A small network was shown many inputs. Here are its activations along a few directions, one row for each input.
Each table varies a few parts of the input and shows all the possible inputs, shuffled.
A made-up example of a description, with smaller parts first: one of 5 places around a ring, together with either a single point or one of 9 places along a line or (one of 2 separate values, together with one of 6 places along a line).
Shared parts are said once, and a part with two or three values counts as separate values.
(in the rows, 128 means zero)

Other details of the inputs vary at random and push rows far along three fixed directions, the same in every table; ignore that.
To show where, the next rows are all for the same input, with only those details redrawn:
[138 130 166  95  84 143 145 154  90 162 140 124 130]
[162 152 148 106  63 111  98  93  93 162 134 145 145]
[123 142 128 118 157  63 136 141 103 108 106  82 154]
[153 148 137 116  98  93 107 101 101 144 123 129 145]
[128 127 164  94 104 134 157 170  89 150 135 108 131]
[166 105 135 148 121 148 142 117 141 163 135 161 108]
[184 128 115 160 113 108  98  61 146 157 126 173 124]
[128 148 133 111 136  67 126 133  95 116 110  91 156]

A family of inputs:
row 1: [105 146 118 107 135  95  93 118 115  82 134  99 152]
row 2: [149 108 132 126 120 187 126 106 151 119 162 159 102]
row 3: [117 133 145 106 144  93 155 169  95 120 117  84 144]
row 4: [172 114 133 155 117 134 126  89 149 159 128 162 107]
row 5: [149 124  77 168 180  70  67  85 158 104 105 131 146]
row 6: [120 129 104 134 162 138 142 114 150  93 120 131 120]
row 7: [157 119 137 142 124 164 144  88 146 124 152 153  89]
row 8: [132 108 143 143 134 166 156 128 143 132 150 140  89]
row 9: [121 147 131 129 129  74 108 119 112 124 116 102 143]
row 10: [ 90 152 111 115 148  98 124 139 115  87 111  84 159]
row 11: [125 145 138  96  89 124 121 143  99 147 114 115 163]
row 12: [131 172 111 107 114  90  96  75 104  88 123 109 158]
row 13: [160 134  88 161 126 104  89  70 162 143  97 164 149]
row 14: [131 125  99 162 175 107 128 101 152 100 127 129 118]
row 15: [126 121 115 153 169 115 142 117 142 104 134 122 110]
row 16: [127 119 155  79 117 150 136 186  89 132 133  98 142]
row 17: [ 82 143 123 112 150  89 133 173 103 102 114  75 161]
row 18: [108 168 104 130 120  61  76  94 119 107 106 120 159]
row 19: [109 108 118 143 171 153 166 159 146 112 131 117 113]
row 20: [113 105  86 161 219  88 115 143 156  78 110  95 134]
row 21: [161 162 129 108  56 107  77  76 101 162 122 151 166]
row 22: [125 111 124 136 177 150 175 143 140  97 139 115 103]
row 23: [152 134 108 172 131  93  87  60 154 130 125 152 118]
row 24: [141 116 120 151 117 144 120 124 146 164 130 157 128]
row 25: [114 120 110 159 196  99 148 116 155  83 116 103 108]
row 26: [124 100 126 135 148 161 166 169 148 147 113 141 119]
row 27: [104 105 103 160 188 119 153 171 160 124 104 109 137]
row 28: [107 139 154  81  96 177 156 161  98 119 144 107 133]
row 29: [ 98 166 104 120 147  66 102 107 117  78 106  98 153]
row 30: [118 131 153  80  93 173 118 159  91 122 159 118 128]
row 31: [107 136 157 103  83 150 129 153 106 146 142 128 121]
row 32: [112 155 117 120  87 114  85 111 119 137 120 136 157]
row 33: [141 111 131 154 116 150 128 122 155 162 130 165 104]
row 34: [ 99 137 161  91  99 157 150 162 100 124 145 112 115]
row 35: [117  87 132 139 158 154 142 175 154 136 138 128 117]
row 36: [129 111 145 130 150 169 175 132 140 109 144 123  87]
row 37: [126 133 154  94  86 147 140 157 103 158 123 135 135]
row 38: [130 114 130 125 123 196 158 134 146 127 142 150 107]
row 39: [142 156 147  98  74 151 115  85 110 124 147 145 116]
row 40: [ 76 147 119 105 153 107 141 164 114  86 113  86 147]
row 41: [ 84 124 139  99 136 116 123 180 109 104 136  85 148]
row 42: [142 146 146 118  73 118  98 109 104 165 142 146 137]
row 43: [108 100 123 148 148 168 155 171 152 142 129 132 118]
row 44: [145 141 152  77  77 180 107 120  93 119 163 136 125]
row 45: [164 118 121 159 138 113 124  87 154 143 112 148 113]
row 46: [164 126 122 148 126 150 128  71 147 121 151 163  98]
row 47: [146 109 137 156 118 148 131 117 152 163 133 157 101]
row 48: [151 119 107 168 141 111 111 102 153 150 124 156 125]
row 49: [ 88 135 132 107 123 122 137 182 111 135 111 100 155]
row 50: [128 153 129 122  93 102  91 106 105 137 135 131 147]
row 51: [109 102 124 144 147 157 155 173 153 150 120 143 118]
row 52: [143 109 131 157 121 152 129 119 147 155 149 162 102]
row 53: [105 105 125 158 186 117 160 156 152 110 119 104 104]
row 54: [144 123 127 132 117 177 141 102 148 126 143 168  98]
row 55: [134 121 118 151 121 135 117 120 152 156 121 165 120]
row 56: [102 104 124 142 144 165 153 170 152 140 128 143 112]
row 57: [132 100 139 138 149 150 171 161 145 144 118 133 105]
row 58: [144 141 131 102  97 103  83 107 111 130 125 126 161]
row 59: [137 131 161  92  83 146 144 158  90 163 137 125 138]
row 60: [107 128  97 148 168 122 131 127 154  96 112 120 132]
- The inputs of row 1 and row 41 match in every part but one. If row 30 is changed in the same way as row 1 into row 41, which row does it become? => row 20
- The inputs of row 42 and row 52 match in every part but one. If row 33 is changed in the same way as row 42 into row 52, which row does it become? => row 31
- What is each input in this table made of? => one of 5 places along a line, together with either one of 2 separate values or one of 10 places around a ring
- Which other rows does row 39 become when the place on the ring of 10 takes its other values? List them by row number. => row 6, row 7, row 12, row 22, row 28, row 36, row 38, row 46, row 54
- Which other rows does row 58 become when the choice among 2 separate values takes its other values? List them by row number. => row 16
- Which other rows does row 26 become when the place on the ring of 10 takes its other values? List them by row number. => row 3, row 4, row 11, row 13, row 21, row 37, row 45, row 57, row 59
- Which other rows does row 2 become when the choice among 2 separate values takes its other values? List them by row number. => row 44

A family of inputs:
row 61: [120  93 137  91 146 194 167 203 121 121 135 113 134]
row 62: [124 127 136 119  96 172 114 116 130 130 157 150 109]
row 63: [142 124  81 193 190  66 124  85 175 117  87 138 129]
row 64: [100 155 142  91  67 149 103 143  98 141 139 131 149]
row 65: [157 121 103 175 120 144 123  79 174 162 114 188 113]
row 66: [112 153 119 121 107  82  83 124 112 133 113 119 164]
row 67: [169 100 142 135 100 167 112 119 134 167 157 166 110]
row 68: [164 113 127 164 116 133 130  98 153 172 123 169 110]
row 69: [102  94 129 149 205 162 209 176 160  94 131 104  83]
row 70: [116 162 138 103  75 134 121 116 105 141 128 132 142]
row 71: [113 129 154 106 142  99 166 180  94 126 117  81 135]
row 72: [173 115 134 153 122 149 131  79 148 141 147 166  92]
row 73: [147 154 109 131 158  34 102  84 109  97 100  91 158]
row 74: [122 144 105 136 162  39  88 118 119 101 102  92 164]
row 75: [127  95 135 150 183 160 190 149 152 108 138 118  82]
row 76: [122 153 132 105 105 106  87 101 104 105 142 114 141]
row 77: [117 141 159  95  68 128 104 155  91 164 138 126 149]
row 78: [ 70 133 123 111 152 106 140 194 113 109 106  80 159]
row 79: [116 145 102 148 161 100 131  96 147  92 111 119 127]
row 80: [136 103 134 100 155 175 184 177 124 119 123 113 129]
row 81: [131 141 166  83  64 149 103 132  84 142 164 127 132]
row 82: [135 120 107 158 120 168 105  91 168 133 144 178 105]
- The inputs of row 74 and row 71 match in every part but one. If row 67 is changed in the same way as row 74 into row 71, which row does it become? => row 73
- What is each input in this table made of? => one of 2 separate values, together with either a single point or one of 10 places around a ring
- Which other rows does row 61 become when the choice among 2 separate values takes its other values? List them by row number. => row 80
